These are the activations of a small neural network, seen along a few directions. Each row is one input.
In each table, some parts of the input vary, and every possible input appears once, in random order.
Descriptions start from the smaller parts, as in this example, which fits no table here: one of 6 places along a line, together with either a single point or (one of 2 separate values, together with one of 5 places around a ring) or one of 11 places along a line.
Shared parts are said once, and a part with two or three values counts as separate values.

A family of inputs:
row 1: [ 40  -1  53  33 -24  22 -13  32 -49 -40  -8   2 -34]
row 2: [-24 -31 -25 -14 -30 -12 -27 -34  58 -18 -24  -7  35]
row 3: [-12 -32 -24 -16  42  -9   6 -13 -65 -10 -41   0   4]
row 4: [ 20 -24 -30  13  22   2  -3  25 -37 -61 -26  12  16]
row 5: [ -3  16 -13 -11  -1  -7  30  49  53   1  44   9  14]
row 6: [-57 -48 -21 -46   5  10   5 -16  28  -2 -18 -26   2]
row 7: [ -8  35  15  -5  34  22  16  -6  -6  65  38  -7 -38]
row 8: [-37   4 -17 -33  14 -14  34  16  23  57  28  -9   2]
row 9: [ 37  12  49  38 -43  -8 -29 -25 -47  -7 -35   9 -16]
row 10: [ 28  43  17  23  17  31  16  28  25  12  53   6 -23]
row 11: [ 19 -12 -31  13   4 -27 -27 -29 -35 -27 -51  17  38]
row 12: [ -6  25 -21  -9 -23 -35   3 -10  50  33  30  15  33]
row 13: [-24 -39 -21 -16  -9  13  -4  22  59 -55  -3 -15  12]
row 14: [ 27  55   9  21  -5   0  -8 -32  24  42  37   9  -8]
row 15: [  1  -4  61   9  -4  13   0  -7 -81   8 -23 -15 -38]
The inputs of row 7 and row 6 match in every part but one. If row 14 is changed in the same way as row 7 into row 6, which row does it become?
> row 2
What is each input in this table made of?
> one of 3 separate values, together with one of 5 places around a ring
Which other rows does row 9 become when the choice among 3 separate values takes its other values? List them by row number.
> row 1, row 15
Which other rows does row 11 become when the choice among 3 separate values takes its other values? List them by row number.
> row 3, row 4

A family of inputs:
row 16: [ 31 -11  27  29  12  15 -12  15 -87 -41 -31   3 -17]
row 17: [ -3 -24 -13   4 -25  10 -24   0  44 -20 -18  -5   6]
row 18: [ 11 -16 -36   8   5  10  -8  23  30 -36  -6   7  10]
row 19: [ 18  31  -1   9 -16 -21  -7 -25  18  -2  25  15  26]
row 20: [ 32   0  23  29   1  -7 -19 -25 -84 -12 -52   9  -8]
row 21: [-13   7  -7 -13  44  27  20   5   4  13  26  -8 -18]
row 22: [-30 -26 -22 -31  21 -10  25  22  -3 -17  -1  -5  16]
row 23: [ -4  13  20  -1 -25   2   4  23  22  37  20  -3 -23]
row 24: [  4  17  30   8 -31  -1  -6 -10  36 -16  21  -1  11]
row 25: [ 20  24   8  11   0  -3  10  13  23 -32  33   9  15]
row 26: [ 21 -19  47  21 -21  11 -22 -12 -71 -29 -44  -4 -32]
row 27: [-15  15 -13 -13  32   5   4 -33   2  44  13  -4  -5]
row 28: [-32 -19 -28 -30   9 -31  10 -16  -5  13 -13   0  28]
row 29: [-43 -34   0 -34 -10  -9  11  -2  11  -1 -12 -18  12]
row 30: [-27   1  11 -16  12  23   5 -19  16  27  16 -25 -27]
row 31: [  8  28  -5   7  -5 -17   8   9   8  54  14  12  -1]
row 32: [  9  -6 -41   7  -7 -11 -24 -14  29  -5 -20  10  23]
row 33: [ 12  18  -1   5   5   5  23  45   8  23  30   8 -14]
What is each input in this table made of?
> one of 3 separate values, together with either a single point or one of 5 places around a ring
The inputs of row 26 and row 16 match in every part but the choice among 3 separate values. If row 24 is changed in the same way as row 26 into row 16, which row does it become?
> row 25
Start at row 25 and move only the place on the ring of 5, one step at a time. The first step leads to row 33. Which rows follow, in order?
> row 21, row 22, row 18
